Here are a small network's activations along a few directions, averaged over the inputs that share one value of a field.
Related values have similar rows: they may be neighbours, one step apart, or belong to one group.

Other fields vary at random and push rows far along two fixed directions, the same in every table; ignore that.

Kibod, 15 values:
j6: [ -1.3 -84.7  -3.2 -13.7  28.6 -22.7 -14.8 -65.5  40.2 -87.1]
j15: [ -1.4 -37.7  37.3  -7.1  -2.9  50.1  -0.2 -52.3 -26.5 -25.7]
j2: [ -5.9  41.1 -31.4  24.9  -1.5 -46.6   4.6  23.3   1.6  52.2]
j7: [  1.9  -5.0   4.7 -22.6  -8.1  31.0  12.7 -15.8  -9.3  33.8]
j14: [-20.7 -15.8   9.4 -44.2 -31.2  -7.7 -37.6  -3.7  46.2 -22.2]
j4: [ 11.9   7.4  -1.0   2.6 -13.8  18.0  17.6  15.5 -34.6 -16.9]
j11: [ 18.0  38.2   1.7   8.2 -15.4  16.8  -6.7   3.9  -3.4  45.8]
j10: [ -6.2 -11.9  11.8  22.0  33.0  -5.3  27.2  -1.2 -18.0 -13.1]
j1: [-10.5  28.3   8.3  10.9 -24.0  22.4  -9.3  23.4   5.6  51.9]
j5: [ -6.1  14.0  -5.0   6.2  12.1 -53.4  -1.8  23.1  12.0  19.3]
j3: [ 20.5  -5.4 -16.1  42.6  50.6  46.1  62.8 -51.1 -54.0  37.9]
j9: [ 30.6  -4.6  13.1   8.4   7.2  40.5  51.2 -25.7 -57.0 -20.4]
j8: [  2.9  46.7 -25.2  14.1 -25.8  -7.1   0.3  72.8 -20.4  23.5]
j13: [ -3.6  33.8 -12.5 -24.7 -36.8 -45.5 -66.2  61.1  86.1  10.3]
j12: [-30.1 -44.4   8.0 -27.7  28.2 -36.6 -39.8  -7.8  31.3 -89.3]
Kibod is arranged as 3 separate groups.
Question: Which other values are in the same group as j4? Give them in the order they are listed.
Answer: j9, j8
Question: Which other values are in the same group as j7? Give them in the order they are listed.
Answer: j15, j14, j11, j1, j13

Vufu, 15 values:
u15: [-13.2   1.1   1.5  11.0  16.4   2.0  11.2  -1.2  -7.2 -11.5]
u1: [-10.9 -27.8   9.9 -32.8  -8.1  -8.8 -15.3  -5.3  14.8 -48.9]
u12: [  9.5  57.1 -28.8  29.8  -6.8 -18.0   9.0  48.2  -2.6  55.5]
u10: [ -7.0 -16.4   7.4 -32.9 -23.9 -29.4 -51.5  23.0  75.7 -47.3]
u13: [  4.7 -19.0  -0.3   2.1  19.6  -4.5  11.5 -36.3 -14.2  -1.1]
u9: [ -1.4 -34.8  13.5  -6.1  17.6 -12.6   5.9 -24.8  -9.8 -25.4]
u6: [-14.7  30.9   3.3   8.0 -12.7  -1.6 -17.1  21.6  20.6  18.5]
u3: [ 13.9  -0.1  -0.5   1.8   2.9  35.7  34.3 -26.4 -43.9  36.4]
u4: [-11.7  84.6 -20.6  23.3 -40.8 -27.4 -21.3  93.5  15.2  41.6]
u11: [ 14.2  14.1   4.9  17.1   4.8  41.2  33.1 -21.9 -40.4  41.6]
u8: [  1.7 -39.6   7.7 -19.4   2.7   9.2  -2.8 -35.7   1.3  -8.0]
u7: [-11.7   8.0 -15.4   6.5   8.2 -15.8 -15.5  11.5  27.4 -10.5]
u2: [ -4.2 -31.2   6.0 -32.0  -7.2 -13.3 -31.0   5.5  24.1 -58.4]
u14: [ 13.4 -21.0  -0.5   8.5  14.1   0.9  20.2 -15.5 -15.1 -18.8]
u5: [ 17.6  -5.8  11.9  15.2  13.1  42.4  29.1 -36.1 -45.9  36.4]
Vufu is arranged as 3 separate groups.
Question: Which other values are in the same group as u1? Give them in the order they are listed.
Answer: u4, u2
Question: Which other values are in the same group as u11? Give them in the order they are listed.
Answer: u10, u6, u3, u8, u5
